Each row below holds a small network's activations on one input, seen along a few directions.
Each table varies a few parts of the input and shows all the possible inputs, shuffled.
Descriptions start from the smaller parts, as in this example, which fits no table here: one of 4 places along a line, together with either a single point or one of 11 places around a ring or (one of 3 separate values, together with one of 8 places around a ring).
Shared parts are said once, and a part with two or three values counts as separate values.

Other details of the inputs vary at random and push rows far along two fixed directions, the same in every table; ignore that.

A family of inputs:
row 1: [  8 -39  -7 -78  -9 -44  -7  12 -75  17   8  15  38]
row 2: [ -9  -3  -9  -5  25 -40  -5  23 -44  -2  -7 -39  20]
row 3: [-12  31   8  69  11  36 -16   0  77  -7   9 -17 -41]
row 4: [ 12  -9  35 -54 -38  63   3 -32  15 -27  -9  29  25]
row 5: [-26  25 -25  -1  47 -58 -41  49 -32  34   4 -54  18]
row 6: [  2  47  19  54  32  16  -7   2  37  16  19 -35 -23]
row 7: [  5 -34   8 -78 -27 -28   2  11 -67  16   8  18  35]
row 8: [ 33 -36  14 -86 -30  15 -11 -19 -49   1   4   9  61]
row 9: [-26 -23 -29 -71  17 -86 -26  54 -90  38   2 -11  43]
row 10: [ 14  -8  21 -16 -26  61  39 -30  28 -50 -15  27   2]
row 11: [ 53 -18  46 -16 -43  69  51 -53   0 -37   3  19  15]
row 12: [ 35 -46  14 -82 -37   3  15 -20 -53   3   9  38  31]
row 13: [ 15   1  39  -5 -25  43  42 -18  -5 -19  -1  -9  14]
row 14: [  0  16  -5  74   8  19  30 -20  51  -8 -15 -13 -33]
row 15: [ 26 -12  31 -29 -44  73  54 -64  23 -48 -14  42  16]
row 16: [ 12 -42  -2 -67  -8 -23   0   2 -76 -11  -7 -11  56]
row 17: [-15  18 -10  71  14  29  13  -3  61 -31  -2 -16 -40]
row 18: [-33 -11 -56  11  38 -94 -37  44 -42  54 -14  -1 -13]
row 19: [-25  26 -23  26  40 -48 -23  40   8  11  -6   8 -50]
row 20: [ 12  43  14  59  33  14  -3   2  38  11  16 -29 -23]
row 21: [ 20  -6  30 -46 -35  60  15 -50  16 -19  -7  36  26]
row 22: [ -2   1  -1  44 -32  17   4  -2  45   9  13  30 -46]
row 23: [-13  -9  -6   3 -20  10  -4  10  15   2   8  31 -29]
row 24: [ -7  12 -13  80  -4  22  15  -6  64 -23  -1 -16 -31]
row 25: [-40   1 -51  19  30 -70 -70  50  -6  28   3 -36  20]
row 26: [ -4  47   5  63  17  11  15 -16  52   0   0  24 -74]
row 27: [-36  28 -46  62  65 -70 -46  35  10  42 -10 -43 -14]
Each input here is: one of 3 separate values, together with either one of 4 places along a line or one of 5 places around a ring.
Changing only the choice among 3 separate values turns row 11 into row 8. The same change can be made to row 16. Which row results? -> row 20
Which other rows does row 25 become when the place on the ring of 5 takes its other values? List them by row number. -> row 3, row 4, row 21, row 27
Start at row 26 and move only the place on the ring of 5, one step at a time. The first step leads to row 19. Which rows follow, in order? -> row 23, row 22, row 18

A family of inputs:
row 28: [ 25  33  36  47   7  51  15 -31  47  -9   5 -24  -6]
row 29: [ 31 -14  34 -81  -8  -5  21  -6 -74  13  10   3  44]
row 30: [-18  12 -20 -18  28 -71 -36  51 -44  51  18   7 -17]
row 31: [-21  12 -35   5  37 -33 -24  11   1  -1 -18   5  -5]
row 32: [ -5  -6 -24  43   8 -23  -1   5  11  11  -1 -14  -8]
row 33: [ -4   7 -12  19  33 -34 -14  22 -22   7   6 -51  25]
row 34: [ -1  -3  23  -9 -42  52  19 -16  34 -22   2  34 -21]
row 35: [  1  -5  10  -3 -23  22 -21  -9  23  15   7   5   6]
row 36: [ 30  21  25  47  -1  20  44 -33  32  10   8  38 -61]
row 37: [ 10  19  15 -16  12  28   1 -17  12 -25  -6  -3  12]
row 38: [  9 -27  10 -45 -19   8  15   0 -44 -20  -2 -17  42]
row 39: [  8 -11  20 -46 -18  28  24 -13 -23 -36  -9   0  31]
row 40: [-13  -8 -28  38  10 -24  10  14   3  -4  -9  -8 -21]
row 41: [-11   1 -32  22  23 -32 -23   4   4  18 -11 -12   4]
row 42: [  5 -35  10 -27 -50  20 -10  -7  -3   8  12   9  24]
row 43: [-10 -32  -4 -26 -33   5  -6  12 -13  -2   5  10   7]
row 44: [-15  20 -17  53  17  -4  21  -1  33 -19 -14   9 -44]
row 45: [-21  16 -13  -3  18  -8 -34  14  22   5  -3   9 -12]
What do these inputs look like to the network? -> one of 3 separate values, together with either a single point or one of 5 places around a ring
Changing only the choice among 3 separate values turns row 35 into row 28. The same change can be made to row 45. Which row results? -> row 37
Which other rows does row 32 become when the place on the ring of 5 takes its other values? List them by row number. -> row 31, row 40, row 41, row 44

A family of inputs:
row 46: [ 11   6   8  29 -15  38  14 -23  44  -4   2  36 -50]
row 47: [ -1   1  -5  24 -21  31   1 -17  49 -17   0  16 -14]
row 48: [  5  -1  -6  24 -12  30  -6 -18  49 -27   6  22 -13]
row 49: [ 20 -14  36 -62 -29  49   1 -31  -9 -22 -13  -3  54]
row 50: [-42  -2 -38 -23  38 -93 -50  81 -56  37  12 -13  -8]
row 51: [  1 -35  14 -44 -57  24  24 -29 -15   9 -12  56   1]
row 52: [ -5 -40 -15 -52 -49  12  -2 -12 -11  -4 -19  23  34]
row 53: [ 37 -46  26 -31 -42  31  14 -27 -27  -7   3 -16  40]
row 54: [-11  23  -8  62  16   0   7   3  49  20  -5  15 -67]
row 55: [ 13  21  13  33  24  -4  40   2   7 -17   7 -13 -20]
row 56: [ -2  15 -14  49  25  -4 -14   2  42  -4   8  25 -56]
row 57: [ 10 -37   5 -48 -15  16  21  -8 -38 -36 -10 -16  58]
row 58: [  1  56  11  29  52 -20  -3  13  11  18   4 -16 -23]
row 59: [ 30  13  19  38  -1   5  27 -11  -3  15  21  -8 -23]
row 60: [-14 -43   4 -72 -50   5 -22  19 -33  -8   8   4  40]
row 61: [ 22  34  25  22  13  13  15 -13  11  27  22  -1 -11]
row 62: [-28   4 -40  -9  64 -79 -60  45 -49  40   2 -60  45]
row 63: [-33  -4 -26  19  -6 -27 -10   9   9  10 -16  -1   3]
row 64: [-12  12 -16 -32  37 -51  -7  24 -53  -1  -8 -15  17]
row 65: [ -3  36   9  44  29  27  11  -9  25 -30 -12 -35  -6]
Changing only one part turns row 64 into row 65. The same change can be made to row 51. Which row results? -> row 63
What do these inputs look like to the network? -> one of 2 separate values, together with either a single point or one of 4 places along a line or one of 5 places around a ring
Which other rows does row 59 become when the choice among 2 separate values takes its other values? List them by row number. -> row 53
